Each row below is a small network's average activation on inputs in which a field has the value named, seen along a few directions.
Values that are neighbours, or in one group, have similar rows; names and order tell nothing.
(in the rows, 500 means zero)
Random noise pushes rows far along 10 fixed directions. That doesn't count. These rows show it; they differ only by the noise:
[640 473 745 512 655 418 557 514 485 488 507 456 608 723 564 314 332 629
 595 535 556]
[509 486 270 481 444 486 515 542 327 542 390 577 452 468 285 535 493 562
 555 556 605]
[523 486 579 572 492 672 500 405 572 515 570 468 487 452 587 508 606 510
 463 486 457]
[596 323 658 578 668 672 586 312 504 655 540 529 631 560 747 321 492 562
 577 534 641]
[504 426 623 560 579 407 589 432 437 507 522 404 596 629 411 370 499 613
 573 518 459]
[348 445 426 274 475 610 690 564 616 454 709  64 480 563 459 633 556 407
 467 481 536]
[494 546 563 554 472 545 464 340 390 549 522 656 463 519 503 425 614 409
 603 450 551]
[505 549 335 578 518 536 599 437 489 466 394 441 510 417 482 566 797 369
 470 585 561]
[429 512 483 315 474 563 508 556 571 499 612 472 490 564 623 499 385 424
 516 514 564]
[299 485 399 489 528 448 438 622 618 495 310 713 570 189 621 591 509 485
 372 630 348]
[301 614 555 347 378 616 397 534 634 426 658 557 370 328 580 667 506 303
 436 406 443]
[456 583 432 386 300 605 387 467 478 499 686 585 373 581 475 498 416 459
 534 441 494]


Values of KEDA:
tal: [502 419 423 582 624 372 588 457 551 473 454 512 665 466 576 423 500 488
 449 650 560]
vuzan: [435 315 653 503 715 402 555 508 526 517 545 563 607 348 530 494 302 574
 488 524 634]
zoral: [421 391 351 339 412 351 482 634 468 575 518 481 511 584 402 512 161 635
 526 501 438]
tuvis: [480 366 673 411 564 700 470 623 516 686 404 494 483 421 667 498 387 552
 494 379 497]
niv: [482 431 447 464 569 404 504 494 492 555 390 562 545 459 564 511 454 486
 543 519 531]
vizip: [692 582 540 518 505 656 550 510 412 554 399 346 410 706 586 482 791 404
 579 395 587]
lur: [503 455 448 418 554 615 543 582 514 632 416 391 416 366 555 683 542 454
 485 440 535]
vonag: [653 434 542 522 655 634 594 665 632 553 304 266 548 507 659 539 644 568
 398 499 456]
teke: [426 597 508 524 504 424 498 621 419 520 334 550 462 400 362 575 588 452
 520 479 425]
KEDA is arranged as 3 separate groups.
- List the group mates of vizip, in the order listed. => tuvis, vonag
- List the group mates of lur, in the order listed. => zoral, niv

Values of RESUT:
pado: [585 502 456 574 560 687 491 341 477 561 529 694 467 362 605 516 522 422
 552 546 727]
fasu: [458 418 465 431 580 210 488 693 349 491 263 592 567 440 275 503 214 677
 549 523 573]
sakip: [554 564 506 508 470 605 482 551 514 447 466 377 364 334 391 723 560 449
 421 387 535]
doboz: [438 368 460 676 523 497 538 348 433 520 534 542 539 283 309 512 588 599
 450 520 511]
kefem: [508 178 522 619 599 758 564 283 621 610 714 519 613 299 639 500 361 678
 421 528 639]
zeton: [536 437 481 343 620 532 644 524 463 515 547 340 542 609 524 474 536 397
 563 529 771]
kepi: [372 332 408 528 531 449 557 530 521 573 434 520 622 378 401 501 404 700
 447 664 315]
zaro: [553 514 510 599 482 532 490 385 568 371 667 486 520 394 540 537 519 443
 391 498 624]
zolon: [228 543 141 227 373 466 548 706 335 566 386 488 411 491 326 619 569 327
 576 490 563]
ludom: [653 427 307 678 421 628 451 490 541 584 374 470 482 458 501 556 591 709
 397 549 338]
mig: [742 584 390 457 604 545 484 647 477 499 271 635 498 502 663 484 451 393
 517 574 817]
mub: [460 598 720 539 517 342 423 668 653 240 508 391 369 259 335 816 377 518
 352 376 359]
RESUT is arranged as a line.
- List every value one step from zolon, in the order listed. => zaro, mig
- List every value one step from sakip, in the order listed. => fasu, ludom
- List every value one step from doboz, in the order listed. => kefem, zeton

Values of FODOF:
lif: [540 479 436 491 542 564 544 393 471 488 545 561 517 445 515 514 366 397
 560 534 769]
fiso: [725 620 696 686 505 266 433 385 537 299 683 488 543 781 488 325 272 547
 462 451 491]
fer: [644 558 500 537 396 563 377 552 587 384 674 543 437 474 420 563 286 679
 373 537 466]
goz: [612 479 349 671 573 148 597 459 270 437 304 493 570 661 224 412 491 635
 616 598 572]
tas: [449 489 552 482 528 432 431 607 503 517 344 632 561 505 570 432 405 582
 531 511 393]
lov: [766 530 383 373 628 694 571 742 658 474 331 349 370 306 633 808 492 451
 393 559 791]
gage: [634 523 464 522 539 620 566 522 467 470 478 459 472 566 572 487 574 478
 483 563 649]
dipul: [550 663 479 545 320 459 348 475 382 428 526 498 359 503 213 569 635 458
 499 332 377]
tekop: [547 687 278 481 446 421 486 624 416 490 243 618 492 668 552 414 711 370
 510 645 497]
tav: [497 484 358 686 452 729 385 277 598 666 418 833 537 232 780 448 752 450
 444 589 382]
susof: [336 528 231 396 453 328 614 576 503 375 452 317 528 500 356 566 690 354
 433 570 484]
buv: [349 552 354 452 358 519 540 440 388 565 577 510 435 598 446 457 681 380
 587 510 478]
mabak: [230 499 567 456 474 449 352 470 654 514 592 770 572 313 657 502 407 451
 445 555 296]
niret: [449 311 536 409 598 454 550 608 450 661 348 503 619 467 557 453 314 639
 541 486 528]
FODOF is arranged as a line.
- Going along FODOF from lif by way of its neighbour tav, in what order are tas, lov, gage, susof met? => gage, susof, tas, lov
- List every value one step from fiso, in the order listed. => goz, niret
- List every value one step from fer, in the order listed. => buv, mabak
